A small network was shown many inputs. Here are its activations along a few directions, one row for each input.
In each table, some parts of the input vary, and every possible input appears once, in random order.
A made-up example of a description, with smaller parts first: one of 3 separate values, together with either a single point or one of 11 places around a ring or (one of 4 places along a line, together with one of 5 places around a ring).
Shared parts are said once, and a part with two or three values counts as separate values.
(in the rows, 100 means zero)

Rows:
r1: 137  81  80  107  107  112  88  91  97  125  68  71  91  129  106
r2: 70  106  92  110  113  112  114  138  77  101  85  125  97  98  108
r3: 61  136  135  103  86  82  122  103  131  32  145  156  110  82  94
r4: 101  84  144  114  104  90  126  86  127  93  84  110  95  73  90
r5: 124  88  70  98  107  112  81  89  97  135  67  69  89  112  114
r6: 106  95  70  87  98  108  70  93  96  141  65  70  82  98  127
r7: 109  104  139  101  110  99  112  92  108  77  84  91  106  104  86
r8: 118  95  120  105  105  119  109  93  100  95  77  92  98  113  94
r9: 125  95  113  108  113  81  99  85  110  96  83  70  108  115  86
r10: 147  74  58  67  66  107  60  69  89  117  175  65  120  141  81
r11: 45  140  122  112  94  71  123  124  125  39  154  161  115  74  106
r12: 94  106  120  107  104  116  118  112  93  79  82  113  92  100  89
r13: 106  100  93  93  102  127  95  97  94  124  67  92  91  99  113
r14: 85  132  133  99  86  78  113  86  143  54  140  132  117  95  99
r15: 131  87  52  104  115  91  80  90  89  148  75  62  93  108  127
r16: 115  77  119  123  107  73  114  79  127  112  84  90  98  81  90
r17: 145  82  76  117  114  85  97  81  95  123  82  62  103  124  105
r18: 93  99  100  59  60  137  79  103  85  74  177  121  111  116  61
r19: 133  92  90  112  120  61  100  83  102  113  91  62  116  112  97
r20: 142  77  73  61  65  130  57  73  96  106  169  73  113  147  68
r21: 92  103  102  103  102  121  110  120  85  97  75  116  89  102  101
r22: 58  115  83  100  112  113  106  138  73  115  85  120  90  81  118
r23: 86  112  139  102  109  97  121  108  99  58  89  112  99  93  83
r24: 127  89  103  58  62  145  66  81  89  91  166  96  117  133  65
r25: 101  125  105  105  89  59  100  80  143  76  139  108  119  108  100
r26: 73  105  95  72  72  127  79  122  72  77  184  133  124  108  67
r27: 110  92  54  94  106  87  69  95  88  153  74  59  85  94  140
r28: 144  78  62  113  114  91  89  89  93  136  75  66  98  125  118
r29: 122  77  98  128  112  50  113  80  120  128  91  83  105  78  100
r30: 137  84  95  111  108  104  96  83  101  111  75  69  97  127  96
r31: 59  93  134  123  113  85  137  119  108  77  99  138  93  55  94
r32: 86  104  95  83  92  124  85  101  95  128  65  90  85  84  122
r33: 79  91  143  115  103  91  133  101  117  75  90  129  87  61  87
r34: 61  114  95  83  90  120  93  121  86  114  72  110  78  71  119
r35: 73  109  111  115  115  108  123  129  82  82  90  124  101  96  96
r36: 80  112  93  96  101  123  104  118  81  111  74  115  82  86  108
r37: 63  113  127  108  122  89  125  128  92  62  100  123  109  86  88
r38: 42  120  84  89  103  110  93  143  72  120  84  120  80  68  133
r39: 104  123  83  112  99  37  100  75  126  95  148  105  124  108  115
r40: 118  91  102  101  103  126  102  100  97  112  69  94  94  116  106
- What is each input in this table made of? => one of 5 places along a line, together with either one of 2 separate values or one of 6 places along a line
- Changing only the place on the line of 5 turns r20 into r26. The same change can be made to r30. Which row results? => r35
- Which other rows agree with r27 in the place on the line of 5? List them by row number. => r10, r15, r17, r19, r28, r29, r39
- Which other rows does r40 become when the place on the line of 5 takes its other values? List them by row number. => r1, r2, r21, r28
- A walk changes only the place on the line of 6. It starts at r33 and steps to r23. List the rest of the walk in order. => r12, r21, r36, r34
- Which other rows does r3 become when the choice among 2 separate values takes its other values? List them by row number. => r18

Rows:
r41: 101  112  127  96  92  87  111  82  116  56  153  121  120  110  71
r42: 114  103  80  113  125  73  97  90  107  122  52  65  89  103  125
r43: 71  114  106  98  96  101  105  125  90  64  155  133  121  113  81
r44: 149  63  85  81  86  109  67  61  111  147  89  49  93  104  95
r45: 55  115  132  116  108  68  134  106  125  71  99  139  89  53  111
r46: 104  81  115  123  131  138  123  133  72  104  31  95  85  106  92
r47: 110  106  134  79  72  106  104  74  124  56  140  112  109  109  69
r48: 74  117  122  119  109  57  127  108  112  61  125  129  111  76  87
r49: 134  67  71  64  77  140  57  85  81  154  94  55  91  108  100
r50: 117  94  53  103  108  102  78  106  77  136  82  78  99  122  124
r51: 136  90  72  116  115  69  92  82  107  129  78  69  101  118  119
r52: 36  127  129  93  91  121  115  127  106  91  79  149  82  51  119
r53: 148  75  77  99  92  94  76  63  110  143  92  55  101  120  105
r54: 87  110  122  112  101  70  118  99  119  58  150  125  124  107  77
r55: 99  109  69  102  120  109  82  117  78  131  57  74  84  108  129
r56: 121  77  131  136  137  105  134  106  100  97  27  86  89  101  88
r57: 151  85  67  109  104  82  88  73  108  136  93  60  105  121  114
r58: 38  118  117  105  101  100  120  133  97  78  105  148  90  59  117
r59: 132  81  59  81  86  123  67  87  78  150  94  62  95  123  106
r60: 85  115  113  83  85  120  97  109  89  62  158  129  120  117  77
r61: 52  123  145  107  97  89  127  101  135  84  75  141  86  45  115
r62: 134  90  48  94  100  112  76  98  77  141  97  68  98  125  115
r63: 58  120  107  107  102  89  114  135  85  68  131  138  112  82  93
r64: 94  109  118  64  66  138  91  101  96  62  145  120  105  116  72
- Changing only one part turns r57 into r62. The same change can be made to r54. Which row results? => r43
- What is each input in this table made of? => one of 2 separate values, together with either a single point or one of 5 places along a line or one of 6 places along a line
- Which other rows does r64 become when the choice among 2 separate values takes its other values? List them by row number. => r47
- Which other rows does r57 become when the place on the line of 5 takes its other values? List them by row number. => r42, r44, r51, r53

Rows:
r65: 158  58  71  70  67  119  58  65  107  118  176  45  121  144  81
r66: 128  100  64  123  137  74  106  111  60  148  52  48  95  105  126
r67: 17  156  97  85  81  74  100  128  108  47  163  160  103  68  116
r68: 100  67  160  117  112  104  150  97  114  44  85  122  106  71  61
r69: 76  141  137  123  119  22  134  79  163  46  109  115  106  83  105
r70: 42  122  145  67  75  155  116  139  60  49  117  143  92  70  72
r71: 86  119  151  129  134  58  134  94  153  55  101  140  115  95  98
r72: 116  76  81  92  103  143  73  97  99  152  25  72  61  95  126
r73: 109  72  70  113  112  68  90  102  79  166  58  55  90  73  131
r74: 94  89  154  142  114  83  153  104  132  60  97  134  109  86  65
r75: 34  127  129  92  84  136  115  153  81  62  137  167  100  83  72
r76: 172  87  77  69  68  103  42  57  110  105  156  64  141  161  68
r77: 104  63  73  103  102  106  80  92  98  177  48  81  78  62  116
r78: 31  166  127  82  85  108  112  122  95  66  146  162  108  78  124
r79: 131  98  52  125  132  106  98  110  71  142  35  60  98  137  130
r80: 170  75  55  74  67  104  63  43  88  122  172  66  108  151  71
r81: 133  83  58  94  108  137  75  105  83  141  22  64  67  136  138
- What is each input in this table made of? => either one of 3 separate values or one of 6 places around a ring or (one of 2 separate values, together with one of 4 places along a line)
- A walk changes only the place on the ring of 6. It starts at r79 and steps to r81. List the rest of the walk in order. => r72, r77, r73, r66

Rows:
r82: 77  104  88  79  88  137  88  120  77  120  73  98  77  87  115
r83: 140  82  99  84  85  108  85  69  104  124  118  75  113  114  86
r84: 54  137  94  93  82  62  98  107  115  65  185  147  119  86  112
r85: 126  97  71  100  105  84  85  82  103  136  92  68  109  127  112
r86: 128  89  137  109  99  82  115  66  131  88  114  96  122  98  84
r87: 84  92  80  92  108  119  80  118  82  127  70  90  80  85  127
r88: 103  102  99  133  130  54  119  103  109  97  82  90  107  86  115
r89: 103  84  134  103  98  110  121  101  103  58  116  117  107  108  71
r90: 100  95  59  110  103  92  85  108  84  134  70  91  82  93  126
r91: 75  116  132  103  112  121  126  126  96  81  77  131  101  86  96
r92: 142  92  76  92  94  95  82  68  108  118  98  68  92  122  101
r93: 119  91  66  111  119  89  94  105  89  139  87  71  104  104  120
r94: 70  102  117  114  121  89  112  116  107  96  66  111  84  67  120
r95: 127  81  96  82  80  122  77  89  98  104  124  80  104  122  69
r96: 63  114  126  101  101  107  120  118  101  89  69  119  81  69  108
r97: 115  77  95  79  84  137  90  102  77  93  120  95  100  124  72
r98: 127  101  112  115  106  65  113  64  133  84  94  89  99  104  94
r99: 114  104  110  125  118  58  115  80  130  100  88  89  116  111  111
r100: 64  131  52  69  66  84  59  109  84  91  187  122  111  103  116
r101: 86  104  96  133  115  63  117  106  108  102  66  112  87  75  119
r102: 82  110  136  103  103  126  127  112  97  74  101  128  103  100  74
r103: 88  107  91  81  99  145  87  130  67  104  80  107  92  105  104
r104: 117  87  138  107  95  101  115  86  129  77  120  104  115  105  67
r105: 95  101  96  81  90  151  89  116  67  98  104  103  94  119  82
- What is each input in this table made of? => one of 2 separate values, together with either a single point or one of 11 places around a ring
- Changing only the choice among 2 separate values turns r88 into r93. The same change can be made to r102. Which row results? => r105
- Which other rows does r86 become when the choice among 2 separate values takes its other values? List them by row number. => r83
